Look-ups in named tables: a row name and a column name give one cell, copied from the table.

bos:
columns: kenapa, pelo, piloso, kuf, gere, tukikin
lik: [0.2, -0.6, -0.2, -0.2, 0.0, -0.7]
zoder: [0.1, -0.6, 0.0, -0.2, -0.4, -0.7]
revapud: [0.1, -0.6, 0.1, -0.5, -0.1, -0.7]
bagera: [0.0, -0.5, 0.2, -0.6, -0.6, -0.7]
zorimen: [0.2, -0.4, 0.3, -0.9, -0.8, -0.6]
nodi: [0.1, -0.2, -0.1, -0.3, -0.7, -0.4]
lur: [0.0, -0.6, -0.1, -0.1, -0.1, -0.6]
zop: [0.1, -0.6, 0.0, -0.5, -0.4, -0.8]
tuk: [-0.2, -0.1, -0.3, -0.5, -0.2, -0.4]
dup: [0.1, -0.5, 0.2, -0.3, -0.3, -0.5]
garobud: [-0.8, 0.5, 0.3, -0.4, -0.7, 0.2]
topar: [0.6, -0.1, -0.1, 0.0, -0.7, -0.1]
razasot: [0.0, -1.0, -0.6, -0.2, 0.0, -0.9]
feduta: [-0.1, -0.9, 0.0, -0.7, 0.1, -0.5]

gere of feduta is 0.1
piloso of feduta is 0.0
gere of lur is -0.1
tukikin of tuk is -0.4
kuf of topar is 0.0
piloso of zoder is 0.0
kenapa of feduta is -0.1
kenapa of tuk is -0.2
kuf of dup is -0.3
piloso of lur is -0.1
tukikin of zoder is -0.7
piloso of lik is -0.2
pelo of tuk is -0.1
piloso of topar is -0.1
tukikin of revapud is -0.7
tukikin of lik is -0.7
gere of nodi is -0.7

Table bif
fields: kovona, sazasi, nop
daronek: [31.621, 42.481, 53.525]
meda: [54.539, 53.931, 68.495]
pifozi: [58.866, 49.101, 50.664]
muv: [41.866, 49.399, 75.564]
gunure: [38.528, 34.981, 11.956]

What is the nop of daronek in bif? 53.525
What is the kovona of gunure in bif? 38.528
What is the kovona of muv in bif? 41.866
What is the sazasi of muv in bif? 49.399
What is the nop of gunure in bif? 11.956
What is the sazasi of gunure in bif? 34.981
What is the kovona of meda in bif? 54.539
What is the nop of pifozi in bif? 50.664
What is the kovona of daronek in bif? 31.621
Row with the largest kovona: pifozi

gep =
|  | moterud | vizup |
|---|---|---|
| zazafu | 2.5 | 8.8 |
| vok | 3.3 | 2.4 |
| pap | 8.9 | 9.6 |
| zede | 8.8 | 9.7 |
| nadeli | 3.3 | 2.6 |
| kura | 9.6 | 3.4 |
| sunomi | 9.8 | 3.2 |
| kopit | 2.4 | 8.9 |
| murukez | 8.9 | 9.5 |

moterud of kura: 9.6
vizup of kura: 3.4
moterud of nadeli: 3.3
vizup of zazafu: 8.8
moterud of sunomi: 9.8
moterud of kopit: 2.4
moterud of zede: 8.8
moterud of zazafu: 2.5
vizup of vok: 2.4
vizup of sunomi: 3.2
vizup of pap: 9.6
moterud of vok: 3.3
vizup of murukez: 9.5
vizup of kopit: 8.9
vizup of nadeli: 2.6
moterud of murukez: 8.9
vizup of zede: 9.7
moterud of pap: 8.9

til:
	sudid	mefe	ninisif	sofu	fezot	tufevi	zinekek	das	dumuteg	zamer
popo	118	69	96	0	103	71	104	107	83	78
deg	153	147	104	158	127	212	96	74	103	102
gizuruf	146	71	41	191	50	224	64	54	57	76
rigubar	38	61	74	239	26	128	76	55	56	71
gof	227	139	193	94	188	144	130	170	184	95
misipo	168	160	184	164	178	134	145	157	126	182
fam	117	113	78	123	96	214	154	95	117	148
zupas	139	146	150	216	151	153	149	150	139	120

tufevi of rigubar: 128
sudid of rigubar: 38
fezot of fam: 96
tufevi of fam: 214
mefe of deg: 147
das of zupas: 150
dumuteg of fam: 117
zinekek of fam: 154
ninisif of deg: 104
mefe of zupas: 146
sofu of gizuruf: 191
fezot of zupas: 151
zamer of misipo: 182
dumuteg of popo: 83
dumuteg of gof: 184

